Each row below holds a small network's activations on one record, seen along a few directions.
After each row come some of the record's fields: Y, H, E, T, L, K, P, M.
A field that a record lacks is left out.
Other fields move the rows too, some of them a lot.
Random noise pushes rows far along 11 fixed directions. That doesn't count. These rows show it; they differ only by the noise:
[  12  198  -69 -187  245 -294  307  284  149 -187  518 -280   34  -63
 -217   31 -100  258   25  264 -107 -105   16  436  374 -213  168 -444
   95   68   29   79   74]
[-209 -434 -131 -183   -2  146 -328  -13  -30 -137    1 -113 -336    1
   78 -186 -106  130   73  -61  101 -159 -200  221 -300  -13 -251 -311
  103 -385  138  198  385]
[-284 -424   14 -259 -102   26 -604  220 -244 -265 -345  295 -422   34
 -108 -118  -52  132  -36   63 -460   90   59 -103 -326   39 -549  167
  261 -169  -91  -72   82]
[-107   78  122   -6  152 -257  222   10 -222  -93 -285  172  -65 -158
   13  -82   72 -118  -19   86 -319  172  108 -196  128  124 -146  447
  340  291 -106  -17 -162]
[ -34   58  -66 -125  -65 -211  -72  137   63  -78  -15   66 -138  166
  -37   26   99   75 -116  174 -359   22   92    3   40 -121  -89  116
  -24  265  -55 -282 -196]
[ 137  170  113 -192 -505  120   88 -216   -9 -258  -75  -66   45  285
   41 -233   16  236 -154  377 -248  -96 -117   70 -157   -9   82   49
 -241  247   76 -178  -71]
[-131  314 -136   35  163  169   -2  131   -8  -59  172 -338  126  257
   -8  213  -46  115  -81  -24 -119  234   20  185   -8   34  317  -91
 -318  -14  -45   65  227]
[  99  434 -313  326  -11  356  153 -325  -21  183   34 -176  581  194
  225  127   15 -447  260 -297  255  139 -109 -219  330   56  335  420
 -228  270   69 -166  -31]
[ -61 -125  -60  140  178  -55 -148  -49  -68   25 -344  144 -142 -272
  -41   -9  -24 -220  -41 -171 -289  110   13 -310 -171  -54   -5  191
   89  -46 -160  101 -128]
[ -12   47  -52 -146 -259   78  258 -370   85 -163   73 -101 -189  110
  224 -221  170  126 -157  178  108 -116 -132  154 -228  156  205   97
  136  133  396  -60  138]
[ -12  335 -142   42 -227  164  -19  -75  -60 -170   55 -127  217  256
   -1  -87  -15    0  -86  164 -340  167  -56  -27   93   -3  286  217
 -163  319  -19 -247   76]
[  84   80 -261   52   38 -243   58  -40  275 -109  227  -56 -174 -281
 -178 -117   21  -12 -240  144 -396 -111  -65   42    1 -311  457 -179
  112  162   24 -109  -74]
[   8 -338   36 -323 -396  -37  147 -281  296 -237  216   82 -301  272
  140 -442   71  273   46  326  140  -66   -2  -23 -160   73  -40 -186
  239   54  657 -131  -19]

[-142  391  -50  -23  122 -137   98  240  -99  -17  105 -460   -6  126
   40  139   28  148 -299  150 -242  -53 -166  499   22 -111  176 -169
 -387  145 -387   -8  226] -> Y=y5 H=h1 E=e1
[-175 -136 -267  332 -101   58 -165 -138  162  -82  282  -91   14   -5
  -71 -480 -132 -148  -24   13 -322  368  -88 -332   97  -73  556 -144
  200  125  224 -134  423] -> Y=y5 H=h2 E=e2 T=t2 L=l1
[  48  -28   94 -147 -148  -71  293  -91   83 -128  185  -88  156  122
  104 -312 -107   27  169  181  140  -47  -67   26  227   21    1 -124
   51  121  239   23  -26] -> Y=y1 H=h1 E=e1 T=t3 L=l2
[ -91   18 -115 -100  141 -415   14  367  138  -56  342   -4 -198  -87
 -216   21   72  153 -128  145 -257  -24  114  233  252 -205   31 -171
  272  145  -39 -196   53] -> Y=y5 H=h2 E=e2
[ 187  293  -65 -100  149 -267   76  286  305  196  190  122   49  171
 -171  593  221   67  -51   28  -21  -16  312   17  137 -220    6   17
 -264  181  -99 -301 -623] -> Y=y5
[ 154  269 -351  256   89   43  -96   46  195  313  139    1  296  -37
   -8  363   97 -355   38 -381  146  -61   51 -112  269 -178  276  171
 -160  124  -42 -265 -184] -> Y=y5 H=h2 E=e1 T=t1 L=l1
[ -11  378   53 -230  -71   12  154  126 -137  -83  -60  -70  -68  133
   52  301  198  224 -268   68  -18  -66   96  332 -111  193   19  281
  -69  135  -17  -83  -21] -> Y=y1 H=h2 E=e1
[-148   13 -103  -52  142 -224  -86  263   15 -122  236  -37   26   18
 -139  -58 -108  -27  105  134 -260  141   65  -11  302 -152  -81 -102
  107  134  -77 -107  -61] -> Y=y4 H=h1 E=e1 T=t3 L=l1 K=k1 P=p2 M=m1
[ -22    5  -87  -74  124   56   43   40  258  182  214 -171   15  466
  180  266   76   72  127 -104  376  116  167   86   -1   45   23 -193
 -355  -71  259  -31 -102] -> Y=y2 H=h3 E=e1 T=t1 L=l1 K=k3 P=p2 M=m1
[-224 -185  294   77  204  -55   25  -58 -193  117 -422 -199 -238  135
  264  -45    6   24  -77  -47  -73  180  -76  -84 -379  158 -209  -86
 -329  -90 -275  350  127] -> Y=y2 H=h3 E=e1 T=t2 L=l1
[  77  597 -102  270  510 -126  636 -104  164   62  567   46  285 -188
 -166  468  325 -143   -3    7  142  333  340  -85  394  132  604  351
  424  320  214  -97 -196] -> Y=y2 H=h3 E=e2 T=t3 L=l2 K=k3 P=p2 M=m2
[-160  -30 -138  539  148  144 -211  -94 -340   82 -269 -169  158 -437
   -2 -325 -187 -357 -132 -263 -308  133 -310 -138   34  -32  305   62
   45  -50 -469  229  619] -> Y=y5 H=h2 E=e1 T=t3 L=l1 K=k1 P=p2 M=m2
[ 181   45 -299   44  170  165 -203  122   44  191  -81  185  280 -267
  -80  409  -96 -358  305 -531  353 -220   71 -127  245  -98 -141  219
   34 -208   11   21 -314] -> Y=y4 H=h2 E=e1 T=t3 L=l2
[  81  433   62   -8   16   85  124   65 -264   44 -180  -26  295   38
   13  300   55  -75  -21  -68  -30   18   20   78  104   72  -19  363
 -195  168 -304  -31 -116] -> Y=y1
[ -24  -41   19  -40  176   96   85  190  275  -49  285  -16   86  202
 -106   74 -189  214  104  -30   76  409  317 -200   49  122  313 -283
  -94 -230  348  218  -51] -> Y=y2 H=h3 E=e1 T=t3 L=l2 K=k2 P=p2 M=m2
[  84  573  478  -89  231    4  504   62 -507 -122 -390 -109  329 -160
  -20  330   -2   42 -102   82  -66   27   54  176   37  295 -115  408
 -167  124 -442  385 -172] -> Y=y2 H=h3 E=e1 T=t3 L=l2
[ 140 -180  108  -88 -192  -87  166 -285  231  154  -79  -85 -154  167
  257 -112  130   46  -17   54  274 -241 -121   22 -284 -102  -68 -243
 -291  -25  127    3 -214] -> Y=y1 H=h1 E=e2
[ -13  -53   -7 -307   71 -403  611 -226  262  -36  173 -200 -574 -209
  270 -116  291  260 -344  210  302 -417 -114  530 -304   55  198 -247
  267   12  382  193   52] -> Y=y1
[-176 -358 -234   62 -154  276 -462 -149  102 -208 -130  226 -275 -106
 -114 -310 -150  -55 -117  -96 -364  392   50 -485 -470   66  371   33
  196 -259  297   63  154] -> Y=y1
[ 209  212  -61  158   41   89 -175   82  271  129  144  103   -9   40
 -234  428  108   83 -271 -123 -153  108  254  -86 -186 -156  415  -52
 -269  -54  -64 -154 -149] -> Y=y2 H=h3 E=e2 T=t1 L=l1 K=k3 P=p2 M=m2
[ -48   31 -144  113  -81   36 -115  -46  -46 -102   22 -127   35 -133
  -80 -235 -113  -72  -65   90 -283   -8 -221   16   -2 -157  209  -93
  -23   55 -170  -18  182] -> Y=y5 H=h1 E=e1
[  67  214  -57   19  -73   19  -72   -9 -255 -175 -235  152   75 -400
 -192  -29  -58 -144 -154   13 -422  -39  -78  -72  -21  -66  144  346
  182  117 -295  -15  -35] -> Y=y1
[-153   28   28 -126  176 -106  177    4  -19  -16  -43  -58 -358 -118
  104  121  174  138 -286  -58   48   45   61  202 -337  187  151   51
  141 -111   95  195  162] -> Y=y1
[ 222  152 -441   37 -107  406 -327 -194   74   86   -5   80  106 -302
  -70  376   46 -259  -11 -405  242 -354 -150   62 -222 -166  219  171
  -53 -269   20  -55 -102] -> Y=y1
[   2  385  187  144  197 -101  440   -2 -311   91 -176 -154  380  -43
  106   83   19 -164  102   -8  103   50  -47  109  363  126  -80  321
  -41  251 -284   99  -19] -> Y=y5 H=h1 E=e2 T=t3 L=l2 K=k1 P=p1
[-168  271 -186 -118  -25  -94 -251  278  151 -120  134  121 -245  338
 -138  319  228  177 -367  175 -570  395  345  -96 -198   34  256  296
  -82  291   39 -436 -237] -> Y=y2 H=h3 E=e1
[  96   -4 -585  -80 -372  262 -523  -11  145 -192  514 -110  109  -43
 -191 -136 -129  -53  105    5  -63 -413 -324  310  147 -425  146 -245
   84  -45   57 -374  276] -> Y=y2 H=h3 E=e2
[-225 -462   69 -150  -90   27 -314  -48  176 -255 -101  204 -532  174
  -80 -245  -20  254 -156  229 -396  433  217 -386 -602  123   48 -151
   20 -199  343   78 -105] -> Y=y2 H=h3 E=e1 T=t3 L=l1 K=k3 P=p1
[ 269   95  235 -208    9 -413  503  -44  193  -53   75  -40 -127 -257
  -68    2   68  178 -125  227   15 -388   -7  211   12 -204   20 -248
    7  103   -9  130 -365] -> Y=y2 H=h3 E=e2 T=t1 L=l1
[-205 -307 -411   77   57  126 -567   78 -132   40   60   83  -81 -158
  -32  -61  -56 -266  202 -230   14 -124 -227   42   51 -146 -271   37
  291 -157 -158 -143  329] -> Y=y5
[  25  -34   38   40  197  135 -194  232  143  -26  230    7  192   48
 -295  195 -265   18  197  -94   -4  268  223 -154   99  -92  125 -310
 -149 -293   24  151  -74] -> Y=y3 H=h1 E=e1 T=t3 L=l1 K=k3 P=p2 M=m1
[-118 -228  199 -184  -43 -149  -94  226 -172  -91   48   28 -125  101
  -40 -125   -2  245   95  210   49 -134  -44  308  128  -26 -555 -166
  183  -39 -151  -33  241] -> Y=y5 H=h1 E=e2 T=t1 L=l2 K=k1 P=p2 M=m2
[  90  167  -79  -22 -153  301   10 -174  107 -211  326    5   78   51
 -149   26   27  152  -73  146  -45  154   97  -42  -74   85  405  -41
   87  -39  320  -54   63] -> Y=y2 H=h3 E=e1 T=t2 L=l1 K=k3 P=p2 M=m2
[ 190 -279   94  -33 -201 -131   56 -215  259  225 -261  -76 -132  147
  242 -177   -5  -15   -5   -8  156 -231 -140 -116 -283 -219  -95 -347
 -532  -51  -37   82 -302] -> Y=y1
[ -50  206    8  -77  145   87  126  110   74   77  198  -27   45  336
  102  360  197  119    2  -90  276  222  263   71   40  220   -2  162
 -121   23  202  -71  -35] -> Y=y2 H=h3 E=e1 T=t3 L=l2 K=k3 P=p2 M=m2
[ 253  113  211 -256 -515  209  120 -252   -4 -277  -43  -42  175  280
  -16 -192  -74  295   25  410  -33 -259 -161  124 -143  -53  -91  -99
 -330  110   98  -55 -177] -> Y=y2 H=h3 E=e2 T=t3 L=l2
[-174   38 -179   64  301   20  -79  141   35  221   80   17   -1  188
  112  333  123 -132  109 -289  200  267  176  -87   35  112  -23  178
  -19  -27   52  -65    7] -> Y=y1
[  33  -45  -37   14  -79  -69  276 -197   43  -35  -28   -3  155  -99
  158 -330  -93 -214  150   28  136  -82 -134 -128  238   32   43   83
  173  147  221   12 -104] -> Y=y5 H=h1 E=e1 T=t3 L=l2
[  17 -443  174   75  267  -67 -161   51  138   46  -82  366 -205 -260
 -234   13  -60    9  112 -129  -60  270  283 -482 -212  -20 -102 -170
  197 -348   86  247 -215] -> Y=y2 H=h3 E=e1 T=t3 L=l1 K=k3 P=p2 M=m2
[ 113   57 -189   -3  164   40 -229  300  128  128  295  142  109 -126
 -261  462   18   13  147 -279  279 -181  137  186  201 -137  -83  -48
  134 -227   -9 -109  -24] -> Y=y5 H=h2 E=e2 T=t3 L=l2 K=k2 P=p2 M=m1
[  74 -126 -219  253  -33 -157   -7 -185  172  256 -129  143   94  -31
  142 -189   34 -427  137 -158  -25   59  -49 -436  184 -176   82  172
  -24  265  -18 -230 -278] -> Y=y5
[ -86 -231  167 -300  -58 -138  -45  135 -141 -198 -246    5 -357 -222
  -12 -164  -67  262 -200  120 -109 -300 -119  339 -298   35 -267 -151
  134 -261  -61  243  129] -> Y=y5 H=h1 E=e1 T=t3 L=l2 K=k2 P=p2 M=m1
[ 133  256  293  -80  -51  340  253 -172   58   -8 -154   52   42   54
   -3  397   74  210 -115 -100  314  164  215 -132 -448  342  255  133
 -239 -307  287  295 -273] -> Y=y5 H=h1 E=e1 T=t1 L=l1 K=k2 P=p1

Which values does each new row have?
[-215    5 -200  375  142 -186 -125  -92 -148  380 -290  102  123  187
  365    4  228 -603  148 -195  -47  132 -100 -351  301   12 -318  604
   16  523 -299 -452 -145] -> Y=y5 H=h1 E=e1 T=t3 L=l1
[ -72  208  -82  332  122   54  168  -80   32  120   77  -82  264  148
   69  -53   20 -175   12  -79    3  430   88 -264  185  166  423  175
  -81  228   66  -65  112] -> Y=y5 H=h2 E=e1 T=t3 L=l2 K=k1 P=p2 M=m1
[ -34  127 -245 -314 -259  388 -278  -73   -9 -144  101 -127 -177  179
  144  268  155  147 -192 -129  290 -348 -137  477 -392  126  -62  126
 -136 -199  231  -94  217] -> Y=y2 H=h3 E=e1 T=t3 L=l2
[ -34  182  166 -249    5 -230  315  113  -94  -90   32  -60  -50  127
   38   86  153  217  -31  292    0 -131   26  328  124   50 -241   85
   95  211  -29  -88 -129] -> Y=y5 H=h1 E=e2
[ -26 -212  376 -355 -197  116   23    6 -210 -370   91  -82 -128  110
 -119 -233 -119  516   60  426  -22  -94  -50  320 -176   90 -338 -409
   99 -260   65  253  274] -> Y=y2 H=h3 E=e2 T=t2 L=l1 K=k3 P=p2 M=m2
[ -92  -84  -53   -9  -80  425 -234 -198  -72 -317  -26  173 -130 -315
 -239  -33  -78   57 -106  -35 -162  196   33 -195 -443  188  344   96
  421 -383  321  203  190] -> Y=y5 H=h1 E=e2 T=t2 L=l1
[ 195 -135   85   -4 -211 -141  133 -328  -82  -56 -152  245  -63 -480
  -32 -290   37 -232   19  118   44 -450 -228    4   56 -103 -194  195
  441  105  -13  -71 -157] -> Y=y5 H=h1 E=e1 T=t3 L=l1 K=k3 P=p1
[   1 -112  144 -117 -133  -86  314 -308   -7 -102 -135   -5 -260 -154
  188 -339   77   62 -126  111   93  -91 -124   -1 -261  167   74   42
  191   41  218  170   56] -> Y=y2 H=h3 E=e1
[-102 -293   34 -191 -158   -7 -326  158   79 -153  -92  109 -222  247
 -104 -171 -133  239  -36  196 -346  193   85 -161 -263  -72 -118 -212
 -167 -100   32  -31  -72] -> Y=y1
[-285    8 -308   81  423 -187  104   54  239  130  208 -147 -373    7
  143  167  200  -39 -213 -151   -4  295  143   33 -173   91  427  -25
  141   -9  234   39  146] -> Y=y1
[-176 -119  -52  -47  276 -206    6  403  211   61  353   -1 -207   55
  -71  143   35  216  -61 -109  118  190  278  126  134   83   72 -227
  199 -146  205   33  208] -> Y=y5 H=h2 E=e1 T=t3 L=l2 K=k2 P=p2 M=m2
[  -9  -77  264 -131 -140   51   92 -159 -203 -117 -385  -45 -151  -43
  112 -216  -44  156 -155  140 -115  -55 -138   28 -396  150  -76   -2
 -140  -75 -102  262   48] -> Y=y2 H=h3 E=e1
[  -1   25  203 -229  -47  118   83  147  100 -148  262 -177  -13  261
 -100  118  -37  418  -28  153  213   23   92  295 -132  113   10 -390
 -224 -230  200  185  159] -> Y=y5 H=h2 E=e1 T=t3 L=l2
[  51  -78   27 -281 -134 -231 -131  101  196  -46  -67  292 -409   73
 -101  211  249  211 -254  201 -245  -85  204  -23 -352 -101 -148   76
    9   76   36 -255 -447] -> Y=y1
[ 271 -168  263  242  425 -482  702 -195  104  261  -21 -191  111 -704
   10 -242 -128 -211  196  -89  394 -448 -268   81  292 -260   50 -540
  121 -100 -188  577  -83] -> Y=y5 H=h2 E=e2 T=t3 L=l1
[-101   51   99   93  330  265    6  -16 -345   -9 -191   76   13 -532
  -65  291  -19 -106    4 -322  261  -60  -43   83 -171  265  -70  218
  381 -441 -122  440  237] -> Y=y5 H=h1 E=e1 T=t3 L=l1 K=k2 P=p2 M=m2
[-155 -135 -373  215  232  184 -150 -105  265   48  378 -425  -42   48
   52 -129 -172  -54   52 -152   83  118 -207   75 -126 -155  512 -562
 -289 -262  153  236  407] -> Y=y2 H=h3 E=e1 T=t3 L=l1 K=k3 P=p2 M=m1
[  12  126 -146  132  138  158  -33   36  268  190  139  -34   37  137
   22  374  118  -22  -72 -341  264  183  183  -87 -147   78  334   21
 -209 -168  220    4  -14] -> Y=y5 H=h2 E=e2 T=t3 L=l2
[ 344  234  175 -277 -232  115  133   48 -104 -176   23  139  395  -70
 -181  117 -126   75  214   87  129 -316    3  110  243  -60 -224   98
  -20   17  -33   -2 -323] -> Y=y2 H=h3 E=e1 T=t3 L=l2
[-215   76 -384   93  421  -47  104   45 -104  206   94   61  114  -83
  209  216  120 -425  312 -390  365  113   66  -36  420  164 -111  483
  464  114  146  -89   53] -> Y=y1
[ 134  -73  207   73   94   14  -68  161 -102 -151 -180  266  190 -497
 -392  -88 -319  -68   82  -71 -308  132  116 -352   78  -85   51  -34
  189 -263 -199  299 -170] -> Y=y5 H=h1 E=e1 T=t3 L=l2 K=k2 P=p2 M=m2
